These are the activations of a small neural network, seen along a few directions. Each row is one input.
In each table, some parts of the input vary, and every possible input appears once, in random order.
A made-up example of a description, with smaller parts first: one of 5 places around a ring, together with either a single point or one of 11 places along a line or (one of 2 separate values, together with one of 6 places along a line).
Shared parts are said once, and a part with two or three values counts as separate values.
(in the rows, 128 means zero)

Other details of the inputs vary at random and push rows far along three fixed directions, the same in every table; ignore that.

Rows:
row 1: [128 132 126 130 131 132 123 127 127 126 133 124 130 133]
row 2: [111  79  70  73 152  97  96 132 143 147 154 115  98  94]
row 3: [133 130 120 126 129 135 129 126 126 125 131 127 134 127]
row 4: [134 130 122 128 130 133 129 127 127 125 131 128 134 126]
row 5: [137 130 130 132 128 130 127 125 128 124 133 130 132 125]
row 6: [128 128 124 135 126 126 129 126 139 127 130 130 126 141]
row 7: [135 130 125 129 130 133 127 125 126 125 131 129 134 126]
row 8: [136 130 131 131 127 130 127 124 129 124 134 130 131 124]
row 9: [131 130 130 132 128 121 132 124 129 120 130 134 126 132]
row 10: [136 129 126 131 129 132 130 128 129 123 133 129 132 125]
row 11: [135 131 127 127 129 134 125 123 124 127 130 129 134 128]
row 12: [135 130 129 130 128 130 126 123 128 126 135 129 133 125]
row 13: [133 131 125 127 128 127 134 121 126 124 126 133 129 133]
row 14: [130 133 127 128 131 134 123 126 125 126 132 124 130 135]
row 15: [ 75 133 153 154  87 130 148 140 122 135  88 132 152 101]
row 16: [134 131 124 127 129 135 126 124 125 126 130 128 134 127]
row 17: [ 73 138 163 158  89 139 136 147 120 133  94 125 155 105]
row 18: [132 130 125 129 128 124 134 121 128 123 127 133 129 131]
row 19: [135 131 122 128 132 136 131 130 128 124 129 129 133 127]
row 20: [129 131 126 127 128 124 130 121 125 123 128 132 129 134]
row 21: [129 131 125 132 131 131 127 130 131 123 136 124 129 131]
row 22: [128 132 124 130 131 132 125 128 127 126 134 124 131 133]
row 23: [131 131 130 131 129 122 132 124 127 122 130 134 128 134]
row 24: [133 130 121 127 129 135 128 125 125 126 131 128 134 127]
row 25: [127 132 123 128 131 134 124 127 126 126 133 123 131 134]
row 26: [132 128 127 134 127 121 137 118 131 124 128 130 124 130]
row 27: [134 131 124 128 127 127 137 118 126 126 124 131 128 132]
row 28: [127 132 122 127 131 134 125 128 126 125 133 122 131 134]
row 29: [137 129 126 131 129 133 132 129 129 122 132 129 131 125]
row 30: [132 130 126 129 127 126 134 116 126 127 125 129 126 134]
row 31: [132 128 123 132 127 121 138 119 131 123 129 132 126 127]
row 32: [130 134 130 130 131 131 123 126 126 127 133 125 130 134]
row 33: [136 130 129 130 129 131 127 125 127 126 134 130 133 126]
row 34: [126 132 121 129 133 134 127 130 129 124 133 124 130 133]
row 35: [137 130 126 131 132 135 134 131 130 121 130 130 131 126]
row 36: [127 131 125 128 128 125 129 120 123 123 129 131 125 135]
row 37: [125 132 120 127 133 136 126 129 128 124 132 123 131 134]
row 38: [109 125 205 134  96 146 143 182 113 164  54 135 132 104]
row 39: [135 130 129 131 128 124 136 123 128 123 128 134 128 132]
row 40: [129 134 128 128 130 133 122 124 125 127 132 124 131 135]
row 41: [129 131 129 133 127 122 133 119 128 125 130 132 123 135]
row 42: [128 130 123 132 126 128 127 126 136 129 128 130 128 144]
row 43: [132 130 122 129 128 123 136 118 129 126 126 131 128 130]
row 44: [129 131 126 131 131 131 127 130 128 126 136 124 130 133]
row 45: [130 129 126 134 126 128 129 127 137 129 129 131 127 144]
row 46: [127 132 122 130 131 132 126 129 128 125 134 123 131 133]
row 47: [147 115 161 106 138 129 124 162 126 156 104 127 103 129]
row 48: [ 62 134 148 155  86 128 140 135 121 133  93 129 150 103]
row 49: [133 129 129 133 128 123 137 118 129 126 127 131 126 133]
row 50: [130 131 129 133 131 130 125 128 129 123 135 125 128 132]
row 51: [136 130 125 130 130 133 131 129 128 124 133 129 133 126]
row 52: [132 131 125 126 127 133 123 121 126 126 133 128 134 126]
row 53: [127 130 123 128 129 121 129 121 127 122 131 133 129 132]
row 54: [135 131 126 129 129 131 125 123 126 126 132 129 134 126]
row 55: [127 134 128 130 129 130 121 124 128 127 136 124 130 132]
row 56: [130 130 129 134 127 121 133 119 130 123 130 131 121 133]
row 57: [134 129 128 131 128 122 136 123 130 121 129 134 127 129]
row 58: [128 131 126 131 128 123 130 121 124 123 130 132 125 134]
row 59: [128 132 127 129 127 125 131 117 125 126 127 130 124 136]
row 60: [131 133 132 132 131 131 124 127 127 126 135 125 130 134]
row 61: [135 130 124 129 132 135 133 131 129 123 131 130 132 126]
row 62: [134 129 126 130 130 132 128 126 128 124 134 129 133 125]
row 63: [129 131 125 132 133 133 129 132 132 122 134 124 128 132]
row 64: [128 131 124 131 133 134 129 132 130 124 134 124 130 133]
row 65: [ 25  64  93  87 103  85  93 157 145 174 110 112 110  64]
row 66: [131 131 131 133 128 123 132 123 125 122 130 133 124 136]
row 67: [110  84  85  80 150  92  91 130 143 149 161 113  95 101]
row 68: [130 132 129 132 131 131 125 128 128 125 135 125 130 133]
row 69: [129 132 130 132 129 128 122 125 130 124 137 124 128 130]
row 70: [128 131 126 132 131 130 127 129 130 124 136 124 129 131]
row 71: [130 130 130 133 128 121 132 123 127 120 131 133 122 133]
row 72: [135 130 124 128 130 133 129 127 126 126 131 128 134 126]
row 73: [223  97 209  67 168 128 120 190 122 188  74 141  57 141]
row 74: [127 134 127 128 129 132 120 123 126 127 135 123 130 133]
row 75: [132 131 125 128 128 130 124 121 127 126 134 128 133 124]
row 76: [132 130 126 131 128 123 135 117 128 126 126 130 126 133]
Description of these inputs: one of 4 places along a line, together with either a single point or one of 6 places around a ring or (one of 2 separate values, together with one of 6 places along a line).
- Changing only the place on the line of 4 turns row 58 into row 66. The same change can be made to row 34. Which row results? => row 64
- Changing only the place on the line of 4 turns row 36 into row 71. The same change can be made to row 2. Which row results? => row 35
- A walk changes only the place on the line of 6. It starts at row 74 and steps to row 40. List the rest of the walk in order. => row 14, row 25, row 28, row 37
- Which other rows does row 16 become when the place on the line of 6 takes its other values? List them by row number. => row 2, row 3, row 11, row 24, row 52
- Which other rows does row 35 become when the choice among 2 separate values takes its other values? List them by row number. => row 63

Rows:
row 77: [130 140 116 139 123 136 139 115 125 110 131 135 139 137]
row 78: [126 137 134 138 127 139 124 130 124 120 141 121 136 120]
row 79: [120 116 128 114 127 132 120 147 134 145 118 125 130 117]
row 80: [116 120 133 123 126 115 135 137 132 138 114 128 116 129]
row 81: [116 116 126 117 132 130 124 150 128 138 124 119 120 110]
row 82: [134 138 120 142 123 126 146 110 127 113 133 135 141 132]
row 83: [111 116 137 121 124 108 122 131 131 140 124 125 114 119]
row 84: [129 133 128 139 121 137 122 130 131 127 135 127 143 129]
row 85: [126 126 135 129 129 139 129 146 128 132 125 124 129 130]
row 86: [131 125 140 133 125 136 124 140 129 134 127 125 131 122]
row 87: [117 122 141 125 124 117 123 133 129 139 120 128 116 123]
row 88: [124 121 135 118 125 132 116 144 132 143 121 125 132 117]
row 89: [125 132 127 140 122 122 142 120 133 124 125 130 130 136]
row 90: [131 119 137 121 123 120 130 131 127 139 114 135 122 114]
row 91: [125 119 138 123 122 122 125 134 133 139 115 129 116 124]
row 92: [133 129 137 126 127 140 123 138 127 133 121 125 137 119]
row 93: [134 142 117 139 128 147 133 122 129 115 136 125 150 131]
row 94: [120 117 136 125 122 119 125 133 134 140 115 130 118 121]
row 95: [137 143 124 143 129 145 131 119 126 112 140 123 146 123]
row 96: [122 118 132 118 125 116 137 135 125 136 113 133 121 119]
row 97: [131 141 125 140 121 133 130 110 123 110 138 134 139 132]
row 98: [128 135 136 136 122 122 134 116 121 120 131 133 134 126]
row 99: [128 125 134 131 125 124 136 130 134 134 115 133 121 133]
row 100: [119 122 134 116 132 134 116 147 124 136 120 121 129 118]
row 101: [122 118 130 118 125 124 132 137 125 136 111 134 122 119]
row 102: [117 116 140 120 128 129 113 147 127 141 130 121 122 114]
row 103: [125 136 133 138 123 137 118 131 127 125 139 125 141 132]
row 104: [123 143 124 146 126 127 134 115 129 113 136 130 133 145]
row 105: [127 119 133 121 125 133 123 147 133 143 120 127 129 123]
row 106: [123 118 135 124 125 117 135 134 134 140 114 130 117 126]
row 107: [120 133 124 138 124 129 136 124 132 121 124 131 129 140]
row 108: [120 134 125 139 124 124 140 123 131 122 125 130 129 139]
row 109: [126 125 142 119 132 135 119 142 122 135 125 120 125 110]
row 110: [124 130 136 124 130 138 118 143 127 133 124 125 135 131]
row 111: [132 142 129 142 123 126 136 108 122 112 139 134 139 131]
row 112: [128 124 133 130 125 126 134 131 134 134 114 133 121 133]
row 113: [133 124 139 129 122 121 136 125 125 132 118 135 128 119]
row 114: [118 114 134 122 123 114 125 133 135 142 117 129 116 118]
row 115: [122 119 139 119 123 121 123 132 123 136 118 133 121 114]
row 116: [130 118 133 120 125 122 136 134 128 139 111 136 122 117]
row 117: [130 141 122 141 126 131 134 113 121 110 134 135 139 136]
row 118: [129 144 118 139 124 143 133 110 122 124 131 122 144 143]
row 119: [131 140 126 148 123 125 138 109 132 115 136 131 136 139]
row 120: [129 145 126 140 127 143 120 122 128 116 144 125 148 136]
row 121: [122 122 130 118 133 136 127 148 125 135 118 120 126 112]
row 122: [124 117 130 116 131 133 126 145 129 139 118 121 125 106]
row 123: [132 124 132 125 121 131 136 129 127 130 113 136 127 123]
row 124: [125 142 119 145 126 130 141 116 132 114 131 131 134 146]
row 125: [216 117 111  87 185 114 107 109 139 127 170 131  74 172]
row 126: [116 115 130 116 127 114 125 135 124 137 118 132 118 114]
row 127: [130 130 123 135 121 131 139 119 127 121 123 137 137 126]
row 128: [237 142 195 111 167 143 134 143 120 144 107 145  81 188]
row 129: [119 135 128 138 123 129 129 124 128 119 127 129 128 140]
row 130: [128 130 131 123 131 141 127 143 126 131 119 124 135 126]
row 131: [113 118 137 121 126 110 126 137 129 138 118 126 113 126]
row 132: [130 140 119 145 122 134 138 114 134 113 131 131 135 143]
row 133: [132 145 126 139 129 145 123 121 124 113 142 123 148 130]
row 134: [131 142 127 142 123 129 133 109 123 112 138 135 139 131]
row 135: [119 120 135 121 127 130 114 149 127 140 124 124 128 125]
row 136: [132 138 121 146 127 144 134 125 131 115 142 126 144 135]
row 137: [129 145 124 141 133 144 129 124 122 109 141 121 144 129]
row 138: [115 121 138 124 126 114 128 137 128 137 117 127 115 128]
row 139: [119 122 129 115 129 134 121 149 131 141 119 124 130 124]
row 140: [136 139 125 143 122 125 141 107 126 113 135 135 141 129]
row 141: [130 140 127 148 122 123 139 109 133 115 136 130 136 139]
row 142: [137 142 125 146 128 143 132 122 127 113 143 123 143 125]
row 143: [ 84  84  46  79 147  88  79 102 140 142 183 102 107  96]
row 144: [135 139 121 141 119 134 135 109 127 112 134 135 141 129]
row 145: [128 141 126 146 129 142 127 127 125 112 145 123 143 140]
row 146: [125 119 133 119 127 119 137 136 125 136 113 134 120 121]
row 147: [128 141 124 142 125 124 139 112 121 110 136 133 139 135]
row 148: [120 115 128 115 126 118 132 138 126 139 112 133 119 116]
row 149: [125 134 127 133 122 131 131 122 122 117 126 133 133 131]
row 150: [123 123 139 122 132 133 122 149 123 134 126 120 122 117]
row 151: [213 115 105  87 189 111 110 112 139 127 168 132  74 176]
row 152: [132 124 134 127 123 123 141 128 126 132 115 136 128 122]
row 153: [124 147 121 138 128 141 124 111 117 120 135 120 141 147]
row 154: [119 124 128 114 128 132 122 135 121 146 114 120 123 131]
row 155: [100 102  30 106 149  84 104  81 143 102 202 117 124 110]
row 156: [124 134 123 136 125 139 127 136 130 125 132 126 141 136]
row 157: [121 111 129 116 122 117 124 131 129 140 117 133 121 107]
row 158: [130 134 126 138 127 142 135 132 128 122 133 123 137 122]
row 159: [127 130 136 125 123 136 122 125 121 142 117 121 130 130]
row 160: [112 115 127 117 125 120 126 140 133 139 114 127 113 125]
row 161: [116 121 142 124 124 114 124 132 129 139 121 127 115 123]
- Changing only one part turns row 116 into row 148. The same change can be made to row 93. Which row results? => row 130
- Changing only one part turns row 144 into row 149. The same change can be made to row 95. Which row results? => row 137
- Changing only one part turns row 155 into row 111. The same change can be made to row 147. Which row results? => row 98
- What do these inputs look like to the network? => one of 5 places around a ring, together with either a single point or one of 6 places around a ring or (one of 2 separate values, together with one of 5 places along a line)
- Which other rows does row 151 become when the place on the ring of 5 takes its other values? List them by row number. => row 94, row 107, row 112, row 128
- Which other rows does row 134 become when the choice among 2 separate values takes its other values? List them by row number. => row 87
- Which other rows does row 80 become when the place on the ring of 5 takes its other values? List them by row number. => row 83, row 89, row 131, row 141
- A walk changes only the place on the ring of 6. It starts at row 122 and steps to row 93. List the rest of the walk in order. => row 79, row 105, row 136, row 158
